Each row below holds a small network's activations on one input, seen along a few directions.
Each table varies a few parts of the input and shows all the possible inputs, shuffled.
A made-up example of a description, with smaller parts first: ring(5) and (point or ring(9) or (values(2) and line(6))).
Shared parts are said once, and a part with two or three values counts as separate values.
In the rows, zero is written as 128.

Other details of the inputs vary at random and push rows far along three fixed directions, the same in every table; ignore that.

Rows:
x1: [138  95 154  90 146  39 237 138 157  23 184]
x2: [144 105 124 124 105 137 190 146 139 119 118]
x3: [145 156 117 131 174  67 170 135 140 105 141]
x4: [126  90 203 103 103 146  83 118  60  66 119]
x5: [136 150 105 122 110 160  47  98  73 146  83]
x6: [157 128 169 154 130  46 208 136 133  81 173]
x7: [115 133  32 100 186  89 109  92 147 173 153]
x8: [155  95 182 109  86 127  92  79  55  96 106]
x9: [ 68 138  68 126 187 115 131  61 135 143 191]
x10: [ 80  88 116 133 147 169 111  95  83 113 121]
x11: [159 179 154 150 118 103 156 150 111  82 105]
x12: [124 112 119 167 175 184  49  95 129 143 129]
x13: [128  58 126 139 165  71 106 107 107  90 177]
x14: [149 195 157 168  88 167 121 116 132 204 111]
x15: [177 158 123 155 135 144 138 132 203 146 127]
x16: [131  62 185 140 109 165 108 126  45  74  89]
x17: [103 161 127 138 139 135 200 130 163 108 154]
x18: [115  52  72  89 133 100 117 137 143 134 164]
x19: [127 177 123 111  97 159 145 154 179 167 144]
x20: [122  15  91  96 128  95 136 122 104  94 133]
x21: [ 95 130  93  83 126 155 106 101 148 163 158]
x22: [126 123  97 110 139 110  75 116 130 166 105]
x23: [147 208 133 144 112 156 101 141 151 195  80]
x24: [161 140 210 152 103  95 125 171 109  83  73]
x25: [158 126 162 108  85 117 200 136 146  87 118]
x26: [145 185 177 112  83 181 159 137 149 150 110]
x27: [106 164  60 141 129 157 179 167 209 203 151]
x28: [ 90 101 132 161 130 198  89 131  84 144  99]
x29: [134 185  87 156 135 118 160 137 212 201 169]
x30: [103  37 113 111 154  93 114 141 106  85 164]
x31: [109 136 137 144 147 152  41 116  87 162  85]
x32: [111 118  70 117 189  92 100  91  98 118 146]
x33: [ 86 134  51 124 207  95 103 101 147 158 156]
x34: [154 173 162 142  85 132 102 158 143 158  66]
x35: [143 144 193 140  93 121 163 189 139  90 129]
x36: [136 116 131 115 103 128 193 130 140 108 115]
x37: [189 179 153 127  99 104 143 146 116 113  88]
x38: [106  64 135 139 135 143 106 145  92 107 127]
x39: [ 93 145 154 133 117 203  61 127  98 150 124]
x40: [129 164 123 120  93 152 144 172 178 175 137]
Each input here is: values(2) and (line(4) or line(6) or ring(10)).
The inputs of x12 and x15 match in every part but the values(2) part. If x11 is changed in the same way as x12 into x15, which row does it become? -> x5
The inputs of x6 and x14 match in every part but the values(2) part. If x1 is changed in the same way as x6 into x14, which row does it become? -> x26
Which other rows does x2 become when the ring(10) part takes its other values? List them by row number. -> x18, x19, x20, x21, x25, x26, x27, x36, x40
Which other rows does x38 become when the values(2) part takes its other values? List them by row number. -> x27

Rows:
x41: [ 95 206  84 145 152 170 150 117 172 184 144]
x42: [122  97  66 112 179  77  83  84 132 137 153]
x43: [131  94 138 125 141  81 167 134 127  75 151]
x44: [118 153 119 127 116 154 138 135 152 162 132]
x45: [113 122 126 118 108 193  60 103  91 165 100]
x46: [ 93 128  75 131 146 163 109 128 156 177 139]
x47: [106 103  84 114 149 147  18  84  70 171 103]
x48: [ 78 100  55 109 185 106 127  83 135 133 177]
x49: [178 117 215 132  93  78 190 160 109  42 115]
x50: [148 184 189 168  98 160 158 164 135 128 108]
x51: [131  39 149 103 112 139  63 117  65  98 103]
x52: [159 168 194 152  68 175 136 170 129 140  88]
x53: [154  56 132  90 153  36  86 100  86  62 139]
x54: [142  86 165 108  93 149  85 117  75 112  98]
x55: [107 188 108 148 118 191 128 138 166 203 129]
x56: [131 182 131 151 135 110 208 155 181 126 154]
x57: [122 161  82 111 137 114 186 135 190 150 157]
x58: [149 143 168 146 121  99 199 167 149  84 131]
x59: [165 116 106 116 149  26 180 139 165  95 146]
x60: [128 148 160 147  87 199  91 143 113 166  90]
x61: [100 106  74 110 172  89 152  98 140 108 172]
x62: [146 118 197 152 103 161 103 146  77  97  87]
Describe the family of inputs behind these rows. -> line(4) or (values(2) and line(9))
A walk changes only the line(4) part. It starts at x53 and steps to x42. List the rest of the walk in order. -> x59, x47

Rows:
x63: [153 163 117 122 140  61 205 132 184 106 165]
x64: [103  55 124 119 124 181  42 108  68 143 104]
x65: [159 142 106 129 145  48 205 162 193 110 146]
x66: [170 165 191 154 107  98 156 160 128  94 107]
x67: [ 52  69  36 109 203 131  95  72 123 142 191]
x68: [136 113 166 147 122 156  37 112  67 138  87]
x69: [160 146 195 133  85 133 182 149 133  92 122]
x70: [120 197 156 178  90 237 104 166 141 205  88]
x71: [149 154 104 125 146  54 213 150 182 103 148]
x72: [103  66 132 106 121 181  36  85  69 138 123]
x73: [155 154 107 108 130  54 202 151 187 113 151]
x74: [178 164 178 125  85 102 166 152 127 104  98]
x75: [149  24 170  80  95 102  99 121  59  58 113]
x76: [ 74  52  39  81 173 120  88  83 136 146 184]
x77: [ 64  72  39  88 178 129 105  64 120 147 185]
x78: [112 207 162 183  95 243  99 164 142 209  91]
x79: [150 146 186 137  94 135 187 164 125  84 106]
x80: [109 108  77 127 169 106  87 109 135 152 146]
x81: [182  74 209 111  98  87 106 129  47  37  78]
x82: [124 129 111 122 151  70 234 150 178  80 177]
x83: [ 55  69  45 112 194 128  90  83 123 144 188]
x84: [140 129 161 124 104 167  54  93  60 139  87]
x85: [ 76 175  51 122 147 158 168 119 186 192 167]
x86: [ 75 180  54 142 157 167 172 131 191 188 158]
x87: [158 134 179 141  84 130 182 172 133  95 102]
x88: [165  64 133  89 137  26 147 114 125  54 157]
x89: [114 196  64 129 152 124 148 129 206 193 157]
x90: [130 126 153 138 127 165  47 100  59 132  85]
x91: [125 238 153 182 118 208  95 134 132 195  88]
x92: [185 150 179 149  98  98 152 173 138 107  97]
x93: [140  14 181 110 119  93  96 123  58  46 126]
x94: [132 222 134 172 108 202 101 144 142 207  76]
The inputs of x78 and x80 match in every part but one. If x82 is changed in the same way as x78 into x80, which row does it become? -> x90
Describe the family of inputs behind these rows. -> values(2) and (ring(6) or ring(10))
